Each row below holds a small network's activations on one input, seen along a few directions.
In each table, some parts of the input vary, and every possible input appears once, in random order.
A made-up example of a description, with smaller parts first: one of 2 separate values, together with either a single point or one of 11 places around a ring or (one of 4 places along a line, together with one of 5 places around a ring).
Shared parts are said once, and a part with two or three values counts as separate values.
(in the rows, 128 means zero)

A family of inputs:
row 1: [109 135 116 115 149  70 128 125 121 139 119 131 102  54 131 125]
row 2: [118  94 112 136 128 137 153 136 111 156 157  91 152 113 129 148]
row 3: [212 136 145 144  83 236  90 146 128  77 104 141 162 228 129 136]
row 4: [ 99 123 131 135 151 124 150  97 141 150 152 128 123 145 126 114]
row 5: [206 116 144 131  90 216 118 184 104 108 113  94 168 174 126 170]
row 6: [109 103 122 146 142 145 142 118 130 150 165 110 136 131 128 120]
row 7: [116 124  98 108 136  67 133 147 106 141 123 116 119  29 132 150]
row 8: [ 75 131 140 140 134 107 141  92 161 137 145 146 114 161 124  86]
row 9: [ 91 155 128 108 158  54 128 109 121 131 115 151  93  70 131 117]
row 10: [202 132 140 135  98 220 106 151 141  95 116 131 154 210 126 145]
row 11: [ 70 160 132 110 139  33 120 102 144 124 100 168  85  91 126  98]
What do these inputs look like to the network? -> either one of 3 separate values or (one of 2 separate values, together with one of 4 places along a line)
Change only the choice among 2 separate values in row 11. List by row number the other rows that result. -> row 8

A family of inputs:
row 12: [ 93 114 137 122 130 105 158 138 120 152 123  97 138 115 112 140]
row 13: [159 148 144  93 137 103 113 148  99 114  82 131 118  82 136 140]
row 14: [119 120 127 126 139 118 159 150  99 138 111  97 112  96 130 138]
row 15: [132 130 114 114 106 107 131 136 112 130 108 108 128  88 133 134]
row 16: [123 172 134 134 143 122  98 124 143 100 115 176 107 121 129 116]
row 17: [ 80 122 134 147 146 118 135  60 142 151 148 140 112 180 115 103]
row 18: [105 121 127 123 137 111 168 140 113 149 127  90 143 102 133 139]
row 19: [172 141 118 101 134 113 111 146 105 111  97 116 117  75 124 158]
row 20: [115 125 140 130  91  98 124 127 113 109 109 133 131 102 125 101]
row 21: [209 117 136 155  67 235 114 161 125  96 118 123 173 222 129 143]
row 22: [ 95 128 153 149 153 116 162 100 172 149 164 137 105 156 136  99]
row 23: [110 170 123 136 144 109  96  97 162 107 108 169  94 162 138 112]
row 24: [ 96 125 147 147 117 104 164 122 100 131 134 110 137 112 130 105]
row 25: [110 149 128 139 134 112 139 116 175 139 134 152  89 153 128  97]
row 26: [134 130 112 124 138 114 146 149  93 148 136  88 135  92 123 156]
row 27: [126 130 130 116  98  93 127 138 123 138 103 120 136 104 111 125]
row 28: [ 96 125 144 125 141 107 143 103 168 140 147 151 106 162 133 102]
row 29: [ 93 134 111 143 122 103 121  92 153 127 121 164 109 173 139  98]
row 30: [155 110  62 129 136 147 114 128 141 136 168 135 137  76 131 151]
row 31: [182 102 153 149  91 248 128 158 129 124 145  82 184 228 137 126]
row 32: [147 152 138 114 129  95 115 160 133 104  88 124 108  96 128 135]
row 33: [ 84 118 123 139 137 104 128  71 140 141 132 155 115 178 135 102]
row 34: [113 124 137 118 118 101 146 136 129 141 114 101 126 112 104 136]
row 35: [113 116 121 120 149 118 161 147  98 153 144  86 145  97 127 163]
row 36: [230 122 158 135  95 234  92 170 120  65  98 144 161 214 127 162]
row 37: [190 139  67 114 159 142 102 136 137 108 152 144 124  69 144 156]
row 38: [ 88 115 156 144 150 127 127  93 126 156 154 151 137 134 118 107]
row 39: [184 106 157 148  83 250 113 156 112 110 132 107 173 229 130 146]
row 40: [142 111 103 110 132 112 120 151  89 135 108 103 126  85 122 149]
row 41: [138  92  82 119 177 140 125 121 129 162 189  92 157  93 125 145]
row 42: [131 159 145 108  95  93 120 137 114  93 102 143 115 101 136 117]
row 43: [133  91  84 122 164 143 119 143 131 142 184 118 135  88 148 162]
row 44: [118 166 135 113 140 110 115 110 170 113 112 181 100 146 134 111]
row 45: [101 128 128 133 128 126 108 112 136 130 123 170 124 124 121 107]
row 46: [100 128 155 130 112 105 145 133 122 127 128 116 124 109 119 113]
row 47: [ 92 129 147 138 135 126 122 100 134 140 147 158 127 134 117 112]
Changing only one part turns row 33 into row 23. The same change can be made to row 14. Which row results? -> row 13
What do these inputs look like to the network? -> one of 4 places along a line, together with either a single point or one of 8 places along a line
Change only the place on the line of 8 in row 18. List by row number the other rows that result. -> row 12, row 17, row 22, row 24, row 35, row 38, row 41

A family of inputs:
row 48: [ 48 129 120 127 160  43 149  87 125 159 150 135 104  79 129 105]
row 49: [165 119 122 121 105 149 121 158 113 118 115 112 146 120 131 151]
row 50: [134 117 128 140 131 165 132 120 139 132 148 119 140 164 126 127]
row 51: [124 127 141 146 125 162 123 116 141 123 128 140 132 190 128 112]
row 52: [150 117 121 136 124 160 123 137 132 123 137 124 143 144 130 136]
row 53: [142 109 121 136 127 165 131 132 135 134 148 116 144 144 126 136]
row 54: [131 135 144 138 107 152 123 118 145 108 120 142 133 187 126 113]
row 55: [154 142 142 132 112 155 113 126 131 105 111 144 131 171 131 121]
row 56: [150 102 117 134 134 161 141 151 114 145 151  88 152 121 127 156]
row 57: [175 133 131 122 104 154 117 161 113 111 107 116 140 119 130 153]
row 58: [136 104 124 144 140 167 134 133 128 143 154 109 146 149 127 133]
row 59: [152 105 120 126 124 160 135 149 115 139 138  96 149 121 125 154]
row 60: [156 113 120 122 116 153 128 155 112 125 124 104 151 122 131 148]
row 61: [ 67 125 104 116 161  47 153 108 116 158 149 126 105  45 133 122]
row 62: [160 123 120 127 107 153 122 151 122 116 119 121 145 131 130 142]
row 63: [ 85 152 111  96 156  27 130 120 122 138 114 146  89  38 131 123]
row 64: [176 135 136 114  96 150 115 162 114 105  97 117 140 120 131 147]
row 65: [143 130 134 138 114 158 114 131 133 115 120 136 133 167 129 122]
row 66: [166 143 140 125 104 152 107 138 126  99 110 137 134 150 129 131]
row 67: [ 53 159 136 116 158  32 131  88 149 140 109 168  81  93 119  91]
row 68: [ 88 147 115  95 159  27 128 130 115 138 108 137  89  27 132 135]
row 69: [126 107 131 145 137 170 138 120 137 146 153 114 139 167 128 123]
row 70: [150 108 117 128 119 157 136 138 122 136 146 104 149 132 126 146]
row 71: [140 142 154 136 105 156 122 119 145 105 109 153 123 189 124 110]
row 72: [138 121 131 138 122 161 119 121 135 125 134 131 136 168 129 122]
row 73: [154 124 123 132 116 155 116 138 126 115 121 131 141 148 130 136]
row 74: [115 112 143 150 128 169 143 113 147 147 151 119 135 183 124 113]
row 75: [165 140 136 133 114 157 110 139 126 107 116 138 135 149 129 137]
row 76: [ 79 153 114 102 162  30 127 106 133 135 119 155  87  49 128 113]
row 77: [153 116 122 132 120 156 123 149 119 125 131 115 147 135 131 143]
row 78: [ 71 122 110 117 158  41 152 125 108 158 150 113 109  35 131 138]
row 79: [171 138 131 128 107 155 114 153 120 109 113 129 138 134 130 146]
row 80: [119 121 140 143 126 166 135 109 144 135 142 128 133 185 122 115]
row 81: [ 70 156 123 108 161  30 128  97 141 138 114 159  82  66 126 103]
row 82: [155 144 147 130 111 156 108 130 130 102 105 146 128 170 128 121]
row 83: [177 141 134 121 106 152 113 148 120 103 108 130 136 135 129 142]
row 84: [ 33 131 130 135 159  51 157  78 140 161 139 145  98  98 122  87]
row 85: [143 149 157 131 109 153 116 123 136  98 105 151 124 190 124 108]
row 86: [145 101 120 137 130 163 142 146 124 146 155  94 150 131 127 145]
row 87: [ 62 128 107 124 168  50 151  98 126 155 155 133 104  57 132 113]
What do these inputs look like to the network? -> one of 5 places along a line, together with either one of 2 separate values or one of 6 places along a line
Changing only the place on the line of 5 turns row 67 into row 63. The same change can be made to row 71. Which row results? -> row 79
Start at row 64 and move only the place on the line of 5, one step at a time. The first step leads to row 83. Which rows follow, in order? -> row 66, row 82, row 85
Change only the choice among 2 separate values in row 63. List by row number the other rows that result. -> row 61

A family of inputs:
row 88: [174 106 124 111 118 155 134 167  95 131 127  79 163 106 136 161]
row 89: [ 77 109 137 176 145 156 144  60 172 160 160 146 117 213 117  78]
row 90: [ 66 161 116 101 165  12 132 108 144 138 115 163  72  36 126 109]
row 91: [164 126 106  99 123 114 131 174  89 125 124 104 142  63 137 188]
row 92: [219 186 175 139  67 217  50 136 155  30  52 197 126 249 126  92]
row 93: [176  89 115 137 108 199 136 162 109 136 152  81 175 151 132 168]
row 94: [175 136 101  82 149  93 124 179  92 128 116 104 123  15 139 185]
row 95: [174  88 128 145 117 235 138 158 121 131 176  81 184 190 130 153]
row 96: [ 58 151 122 123 156  43 132  96 145 140 124 165  83  84 122 104]
row 97: [ 65 128 152 158 131 116 148  85 148 144 146 144 111 170 121  82]
row 98: [ 62 127 132 137 130  68 138  83 138 146 116 144 111 130 124  89]
What do these inputs look like to the network? -> either a single point or (one of 2 separate values, together with one of 5 places along a line)
Change only the choice among 2 separate values in row 94. List by row number the other rows that result. -> row 90
